These are the activations of a small neural network, seen along a few directions. Each row is one input.
In each table, some parts of the input vary, and every possible input appears once, in random order.
Descriptions start from the smaller parts, as in this example, which fits no table here: ring(5) and (point or (values(2) and line(4)) or ring(11)).
Shared parts are said once, and a part with two or three values counts as separate values.
In the rows, 128 means zero.

Table:
r1: [140 138  99 100  95 180  88 147 129 161 107 142 112]
r2: [110 125 150 161 176 162 148  45 104  61 136 119 105]
r3: [153  95 140 178 145 118 183 148 105 109 112 101 148]
r4: [130 141 103  94  96 170  83 123 143 141  80 152 136]
r5: [117 143  91  84 110 100  80 129 185 155 144 149 159]
r6: [131 108 122 158 180 149 151  76  77  71 120 109 133]
r7: [154 124 106 110 103 170 101 164  95 178 116 134 100]
r8: [ 92 151 138  99 118 168  86  75 155  86  81 150 130]
r9: [ 82 143 168 120  87 140 127 108 192  83  71 134 142]
r10: [102 121 183 172 142 132 197  79 136  55 121  98 113]
r11: [ 90 133 143 137 182  84 152  55 135  69 194 109 125]
r12: [158 108 133 148  99 124 149 206 114 179 101 124 130]
r13: [158 104 120 156 121 116 145 195 121 151  84 130 170]
r14: [141 120 192 184 118 137 186 151  92 140 163 106  73]
r15: [138 107 104 129 181  71 144 123 101 123 180 111 154]
r16: [ 85 161 127  84 133  96  91  77 195  98 136 147 149]
r17: [ 81 159 156  96 101 173  87  70 156  89  95 158  92]
r18: [168 108  94 132 153 145 103 162  85 158  96 145 157]
r19: [106 135 144 119  88 140 131 127 184 103  64 133 161]
r20: [163 103 154 179 126 126 185 172  90 143 138 103 108]
r21: [165 104 130 150 153 155 141 141  46 147 148 117 101]
r22: [126 105 149 180 151 119 195 111 116  64 110  90 141]
r23: [150 119  78 121 163  73 104 167 125 167 155 142 176]
r24: [151 127 129 142  76 142 142 192 137 173 106 121 112]
r25: [ 71 170 145  82 115 101  93  71 194 101 150 156 112]
r26: [112 139 115 101 120 168  87  94 148 108  78 150 154]
r27: [156  98 115 150 172 147 143 114  63 116 119 120 138]
r28: [149 128 162 153 145 165 144 121  50 138 168 119  60]
r29: [136 141 152 137 159  92 150 122  90 151 225 115  78]
r30: [ 72 155 183 119  70 145 128 101 193  84  85 143 102]
r31: [121 136 128 122  64 141 118 158 182 132  75 134 148]
r32: [116 118 111 143 194  74 155  79 119  88 181 107 152]
r33: [ 99 144 105  83 129  96  91 102 185 119 134 147 171]
r34: [135 136 127 125  66 153 132 175 168 159  93 128 124]
r35: [143 136  95  94 117 100 106 165 135 191 172 130 119]
r36: [151 125  92 109 142  81 105 180 114 189 172 129 138]
r37: [122 146  87  83 104 108  96 150 166 176 160 143 134]
r38: [151 119 117 138 170  82 142 140  89 161 208 113 120]
r39: [168 117 104 122 130 152 106 177  76 178 112 135 115]
- What is each input in this table made of? => values(3) and (line(5) or line(8))
- Which other rows agree with r36 in the values(3) part? List them by row number. => r5, r11, r15, r16, r23, r25, r29, r32, r33, r35, r37, r38
- Change only the values(3) part in r31. List by row number the other rows that result. => r4, r5

Table:
r40: [125 113 134 164 157 118 164 103  95 106 166 102 115]
r41: [124 124 155 165 158 115 163 108  99 104 168 109 112]
r42: [101 152 123  93  95 115  89 121 178 139 125 156 137]
r43: [165 112 120 151 153 123 143 169  63 155 131 123 123]
r44: [ 95 140 137 109 159 118 121  81 146  90 128 138 142]
r45: [130 112 139 162 171 117 152 104  86  98 153 120 131]
r46: [167 111 117 153 141 130 157 170  82 159 146 109 104]
r47: [136 118 143 153 167 120 161  99  93 100 160 108 129]
r48: [148 122 106 110 119 126  97 171 114 164 118 143 142]
r49: [175 103 111 149 145 132 152 162  77 159 144 112 116]
r50: [104 136 136 106 148 115 123  72 152  84 136 129 134]
r51: [157 125 108 104 113 128 103 165 122 162 126 131 136]
r52: [116 144 201 149  63 246 129 101 147  78   7 143  87]
r53: [138 129 111 114 101 127 112 178 125 178 135 130 127]
r54: [ 97 143 141 111 144 114 127  80 156  86 139 125 122]
r55: [148 123 104 114 107 131 108 170 131 173 131 124 124]
r56: [103 148  97  92 113 127  83 123 168 139 113 158 154]
r57: [120 113 150 166  79 120 168 156 175  97  54 115 163]
r58: [ 88 134 142 115 139 118 133  82 163 103 147 131 126]
r59: [105 154 105  93 102 127  91 122 183 138 123 144 136]
r60: [162 113 139 154 138 122 155 168  82 166 146 118 107]
r61: [113 146  99  89 105 128  86 113 179 137 121 147 148]
- What is each input in this table made of? => values(2) or (line(4) and ring(5))
- Change only the line(4) part in r45. List by row number the other rows that result. => r40, r41, r47

Table:
r62: [119 149  88  71  57 128  79 173 203 165  79 151 156]
r63: [107 152 132 102  78 177  84 112 172 124  73 158 126]
r64: [160 101 161 188 147 141 184 151  64 120 126 102 103]
r65: [176 105 126 164 143 154 143 171  62 170 140 116 102]
r66: [145 100 149 186 185  99 188 118  74 100 171  95 128]
r67: [146 108 120 147 185  84 157 125  74 136 206 108 121]
r68: [ 74 147 146 120 127 125 133  54 191  52 106 127 143]
r69: [ 72 151 129  90 129 101  95  70 188  91 140 154 145]
r70: [187 108  84 133 122 105 138 226  93 210 145 115 135]
r71: [ 94 158 121  75 107 138  70  96 173 122 114 157 136]
r72: [ 92 149 162 123  88 170 132  89 182  79  64 131 120]
r73: [164 108 117 137 168 113 132 154  58 167 174 123 119]
- What is each input in this table made of? => values(2) and (point or ring(5))
- Changing only the values(2) part turns r70 into r62. The same change can be made to r73. Which row results? => r71
- Change only the values(2) part in r68. List by row number the other rows that result. => r66

Table:
r74: [ 81 136 131 110 154  65 151  87 183  55 133 109 153]
r75: [115 105 153 171 167  82 207 117 119  70 152  97 165]
r76: [171 106  73 138 168 127 119 152 111 167 139 124 147]
r77: [112 143 122 122  69 133  79 170 198 140  67 167 167]
r78: [167 111 100 141 128  85 108 194 116 182 145 143 154]
r79: [156 112 129 161  92 123 150 203 119 149  62 132 140]
r80: [114 165 139  84  96 140 112 108 147 112 162 119  91]
r81: [131 130  74 106 139 137 103  88 117 143 173 111 124]
r82: [ 86 146 170 114 131 174  76  67 138  93  73 185 126]
r83: [115 154 125 101 125 126 125 110 124 149 200 130  94]
r84: [138 115 164 148 121 117 162 186 107 163 142 109  97]
r85: [129 112 182 155 162 168 135 109  69  94  73 143  96]
r86: [ 96 151 171 114  63 142  99 138 205 140 100 150 122]
r87: [ 92 133 121 131 171  51 159  86 154  87 180 118 172]
r88: [118 141  98 107  97 174  96 117 186 131  62 154 174]
r89: [107 146 152  83 156 135  73  82  96  93 111 157 116]
r90: [146 100 102 154 144 172 159 127  85 125 141  93 104]
r91: [127 114 133 170 179  56 171  96 140  87 187 110 166]
r92: [106 141 108 119  85 191  93  70 180 108  96 132 133]
r93: [110 152 142  75  94  95 115 148 160 153 127 130 100]
r94: [107 134 137 100 183 121  86  85  74 128 151 169 118]
r95: [119 145 133  95 120  81 118 151 138 185 171 135 110]
r96: [135 111 171 147 176 152 124 114  41 109 127 141 118]
r97: [140 116 183 151  85 138 174 174 122 147 102 117 103]
r98: [142 132 133 144 134 134 144 122 107 151 203 127  85]
r99: [134 128  90  97 121  80  99 186 131 180 142 155 162]
r100: [144 117 145 137 134  95 135 169 125 182 177 130  99]
r101: [161 110 120 151 115 106 135 210  98 163 111 123 152]
r102: [ 68 142 154 154 118 105 128  71 223  51  98 126 173]
r103: [135 114 143 139 196 124 105  93  59 134 150 165 103]
r104: [138 133 150 152 123 150 173 136  90 137 165 105  75]
r105: [139 138 165 163  96 168 177 128 112 118 118 106  69]
r106: [152 104  79 143 152 147 134 102  99 149 173 115 109]
r107: [167 103  97 139 147 153 154 166  87 149 110 110 156]
r108: [144 140  78  71 124 130  92 129 147 135  95 120 158]
r109: [120 111 170 190 141  98 194 111 146  48 104  88 156]
r110: [ 90 165 156 117  70 178 113  92 187 113 122 149 101]
r111: [144 129  65  94 151 118 103 135 122 167 138 132 165]
r112: [154 105 123 163 112 192 156 118 107 103 101  90 108]
r113: [170 112 107 153 122 164 158 154 110 134  57 110 144]
r114: [133 137 103  81  92  94  87 183 153 146 104 146 160]
r115: [122 135  86  89 120 155  96  92 143 106 131 103 112]
- Changing only one part turns r106 into r112. The same change can be made to r103. Which row results? => r85
- Changing only one part turns r97 into r100. The same change can be made to r105. Which row results? => r98
- What is each input in this table made of? => line(6) and (values(2) or ring(5))
- Change only the values(2) part in r82. List by row number the other rows that result. => r102
- Which other rows agree with r107 in the line(6) part? List them by row number. => r75, r84, r90, r96, r101, r104
- Change only the ring(5) part in r81. List by row number the other rows that result. => r83, r95, r99, r111
